A small network was shown many inputs. Here are its activations along a few directions, one row for each input.
Each table varies a few parts of the input and shows all the possible inputs, shuffled.
Descriptions start from the smaller parts, as in this example, which fits no table here: one of 6 places along a line, together with either a single point or one of 9 places along a line or (one of 3 separate values, together with one of 8 places around a ring).
Shared parts are said once, and a part with two or three values counts as separate values.

Other details of the inputs shift rows strongly along two fixed directions, in all tables alike. That doesn't count.

Table:
R1: 199,-41,338,635,233,89,-168,223,-254,317,-226,144,172
R2: -312,-48,-181,-252,34,52,-311,-329,116,52,-163,-91,-270
R3: 247,53,405,718,-192,225,-102,439,-1,-106,-177,130,535
R4: 526,-116,284,632,95,203,33,355,-124,168,-123,203,293
R5: -19,-189,27,474,288,349,-752,-274,157,351,-545,57,-81
R6: 334,-147,185,570,129,296,-270,117,44,170,-297,175,190
R7: -312,45,-132,-333,123,-249,61,-292,-136,266,84,-68,-386
R8: -277,-103,-283,-335,78,34,-273,-331,63,87,-117,-181,-341
R9: -367,132,-44,-369,29,-263,102,-308,-72,168,123,33,-304
R10: -297,66,-102,-344,38,-196,41,-332,-7,210,89,32,-321
R11: -36,102,307,464,182,28,-344,47,192,-226,-216,221,328
R12: 364,-178,172,596,173,295,-264,92,47,265,-290,184,172
R13: -286,7,-149,-283,118,-154,-67,-318,-65,239,6,-62,-380
R14: 485,-57,-188,-364,-293,-37,750,358,-98,-258,462,-94,81
R15: -379,155,-91,-250,26,-97,-272,-256,385,-442,-58,0,23
R16: 209,108,-99,-295,-558,-40,673,464,34,-546,445,-167,327
R17: -261,-53,-250,-311,22,81,-271,-439,249,104,-130,-38,-288
R18: 485,-51,336,631,170,47,168,343,-248,345,-23,232,258
R19: 207,232,85,-290,-180,-367,804,427,-96,-590,609,8,366
R20: -257,-122,-296,-264,80,140,-431,-359,138,82,-215,-188,-293
R21: -128,-138,117,446,333,204,-682,-297,50,446,-502,101,-164
R22: -502,262,439,403,-23,-71,-406,-124,-11,128,-247,151,162
R23: -289,-80,-243,-346,84,-20,-228,-315,0,121,-89,-171,-359
R24: 388,26,291,588,94,114,-36,403,147,-366,-79,184,563
R25: -453,278,51,-343,6,-338,49,-210,140,-370,190,56,5
R26: -374,61,-113,-329,48,-146,-87,-275,-64,117,8,-72,-313
R27: -256,16,-154,-395,5,-149,39,-330,49,156,74,1,-321
R28: 419,14,-115,-334,-240,-157,827,370,-197,-186,529,-59,68
R29: -320,15,-120,-265,150,-205,-60,-235,-195,244,3,-114,-336
R30: -434,231,17,-330,4,-278,-17,-225,212,-391,123,49,-2
R31: 1,163,431,589,-143,56,-105,282,-59,-29,-110,146,413
R32: 501,-131,-272,-376,-178,-78,750,448,-265,-201,474,-253,20
R33: 560,-166,-326,-368,-224,21,708,366,-104,-215,439,-213,25
R34: 463,-94,-238,-386,-267,-20,710,423,-160,-287,448,-206,78
R35: 309,1,312,748,-194,348,-225,438,116,-172,-257,97,577
R36: -651,237,66,-227,-225,-147,-199,-280,147,-126,-35,-17,-72
R37: 536,-127,-339,-403,-323,103,625,425,-43,-383,404,-252,132
R38: 514,-150,256,658,120,237,-38,423,-190,148,-167,104,296
R39: -290,-20,-245,-351,-25,76,-256,-407,240,1,-116,-51,-270
R40: 371,-176,200,639,250,211,-221,173,-137,346,-271,120,108
R41: -293,-12,-149,-317,39,-56,-149,-406,118,184,-48,9,-326
R42: -323,-7,-189,-333,114,-142,-107,-273,-117,177,-5,-140,-367
Description of these inputs: one of 6 places along a line, together with either one of 2 separate values or one of 5 places around a ring.
The inputs of R20 and R42 match in every part but the place on the line of 6. If R39 is changed in the same way as R20 into R42, which row does it become?
Answer: R28
List by row number the other rows that have the place on the line of 6 in common with R29.
Answer: R1, R7, R9, R18, R19, R22
Which other rows does R24 become when the choice among 2 separate values takes its other values? List them by row number.
Answer: R16

Table:
R43: -558,189,108,2,12,-68,-440,-296,142,-58,-195,-4,-29
R44: 261,42,395,713,12,139,-114,346,0,0,-151,203,494
R45: 284,-154,-71,168,78,165,-30,40,4,235,-86,4,-31
R46: -54,-1,-200,-446,-223,-89,359,-8,-100,-17,234,-144,-199
R47: 567,-74,-49,14,-169,117,419,491,37,-489,242,-52,379
R48: -411,192,156,68,-117,-35,-268,-180,143,-69,-113,54,81
R49: 208,-130,-284,-331,-169,19,344,158,-145,-33,221,-238,-127
R50: 37,44,262,464,210,19,-247,76,-17,31,-208,164,170
R51: 601,-204,61,401,211,142,149,331,-183,149,2,43,180
R52: -479,172,71,-91,80,-155,-269,-359,137,39,-125,124,-158
R53: -14,48,306,467,100,37,-235,44,63,56,-188,207,204
R54: -179,24,-254,-639,-32,-221,280,-170,-122,-29,273,-132,-329
R55: 234,-123,72,291,209,106,-94,-24,-42,295,-133,106,-11
R56: -31,-97,128,371,188,151,-382,-44,-118,298,-325,41,-56
R57: 85,100,5,-114,-150,-122,331,264,-21,-305,253,-75,222
R58: -475,93,143,126,215,-84,-505,-347,131,72,-277,92,-122
R59: -71,-91,-452,-639,-17,-97,211,-204,16,1,218,-235,-376
R60: 618,-69,20,-19,-167,-6,697,496,-271,-59,377,13,187
R61: -294,93,-263,-646,-245,-91,126,-248,281,-402,188,-81,-137
R62: -331,-56,-155,-161,-25,73,-333,-366,65,286,-208,-89,-344
Describe the family of inputs behind these rows.
Answer: one of 2 separate values, together with either a single point or one of 4 places along a line or one of 5 places around a ring
Which other rows does R62 become when the place on the ring of 5 takes its other values? List them by row number.
Answer: R45, R46, R55, R60
A walk changes only the place on the line of 4. It starts at R48 and steps to R44. List the rest of the walk in order.
Answer: R53, R52

Table:
R63: -165,143,151,122,-23,-56,-125,-8,99,-153,-47,75,136
R64: 35,-24,18,80,125,14,-91,-54,-8,99,-74,61,-38
R65: 1,-8,85,161,33,53,-105,-6,-38,128,-115,73,-12
R66: -240,166,-59,-322,-187,-161,153,-37,177,-365,162,-28,54
R67: 80,-82,109,253,121,120,-214,31,-53,89,-180,51,39
R68: -92,3,-248,-421,-115,-132,249,-65,11,-61,231,-178,-155
R69: -36,-29,-22,58,59,2,-83,-36,-10,104,-45,-48,-30
R70: -25,-27,6,89,79,-7,-82,-14,-31,103,-49,-36,-13
R71: 44,15,-198,-326,-101,-135,337,78,-62,-105,256,-154,-76
R72: -95,29,-234,-468,-54,-140,223,-143,21,-74,206,-85,-208
R73: -100,85,-28,-177,-134,-29,70,-11,1,-96,108,-56,70
R74: 89,-53,90,209,-7,103,-82,22,-3,145,-106,64,39
R75: 685,-139,17,145,-138,119,526,585,-198,-197,260,-53,311
R76: -274,190,20,-209,-109,-170,61,-91,85,-236,122,-12,5
R77: -101,-36,-208,-388,-105,-28,93,-134,44,-73,106,-126,-191
R78: 24,-55,98,219,138,94,-232,6,-58,79,-193,55,-1
R79: 17,-31,43,66,133,0,-78,-57,-23,93,-54,53,-25
R80: -152,34,-132,-241,8,-131,70,-89,-29,0,90,-106,-143
R81: -31,-1,-4,-11,-31,13,-9,-40,-13,83,-31,29,-68
R82: -179,110,149,125,-31,-33,-147,-20,139,-168,-64,88,165
R83: -106,-14,-201,-372,-43,-69,103,-204,84,3,124,-72,-197
R84: 103,-63,85,299,166,119,-232,-42,24,184,-197,113,26
R85: -108,22,-111,-260,54,-111,58,-144,-2,1,76,-19,-162
R86: -98,-9,-172,-339,-16,-79,99,-176,51,0,121,-55,-177
R87: -17,-28,-42,88,60,27,-111,-40,13,120,-80,-33,-40
R88: -12,-5,113,190,61,42,-129,-7,-50,137,-131,88,-10
R89: 22,-27,-92,-174,-23,-12,86,20,-54,-74,57,-58,-85
R90: 40,-46,133,343,165,56,-210,40,-59,171,-167,29,77
R91: -29,-9,80,79,20,7,-47,-23,-49,101,-54,52,-25
R92: 16,-72,-17,23,32,81,-115,-38,-3,41,-83,-11,-46
R93: -47,7,-98,-264,-127,-67,192,-44,-17,-14,143,-47,-108
R94: 41,-73,27,247,82,101,-193,-19,36,181,-149,-11,23
R95: -343,188,-109,-494,-202,-244,217,-130,114,-332,268,-82,-54
R96: 65,-84,29,205,68,163,-228,-21,22,102,-203,29,-12
R97: 20,-44,-34,59,85,65,-130,-121,69,129,-103,44,-70
R98: 33,-14,-32,-33,-78,31,63,-2,0,61,6,7,-50
R99: -118,110,271,354,53,15,-242,-3,59,-51,-151,131,199
R100: -2,-51,37,50,81,41,-112,-11,-58,23,-82,4,-31
R101: -79,-22,-168,-290,-56,-16,49,-93,10,-60,54,-86,-166
R102: -175,131,148,141,-25,-31,-163,-8,148,-173,-84,92,157
R103: -115,90,83,96,-19,57,-181,-38,18,14,-95,24,105
R104: -41,-4,27,-10,-23,-4,0,-39,-33,77,-11,23,-50
R105: -103,-1,-207,-252,-61,-55,72,-112,56,21,81,-130,-159
R106: 46,-66,68,223,108,131,-238,0,-28,91,-203,46,0
R107: -27,-3,96,83,31,-6,-28,-4,-67,88,-42,54,-15
R108: 878,-106,172,385,-155,106,695,810,-293,-157,303,47,468
R109: -118,81,226,317,16,41,-252,14,160,-136,-178,137,246
R110: 746,-113,-31,47,-144,43,707,585,-180,-194,395,-38,316
R111: 23,-32,35,229,109,56,-174,4,-17,149,-140,3,15
R112: 18,-36,27,63,120,14,-88,-70,-6,102,-60,50,-33
Describe the family of inputs behind these rows.
Answer: one of 2 separate values, together with either a single point or one of 4 places along a line or (one of 4 separate values, together with one of 5 places along a line)
The inputs of R103 and R73 match in every part but the choice among 2 separate values. If R97 is changed in the same way as R103 into R73, which row does it become?
Answer: R83
Which other rows does R91 become when the choice among 2 separate values takes its other values? List them by row number.
Answer: R88
Which other rows does R69 become when the choice among 4 separate values takes its other values? List them by row number.
Answer: R75, R104, R110
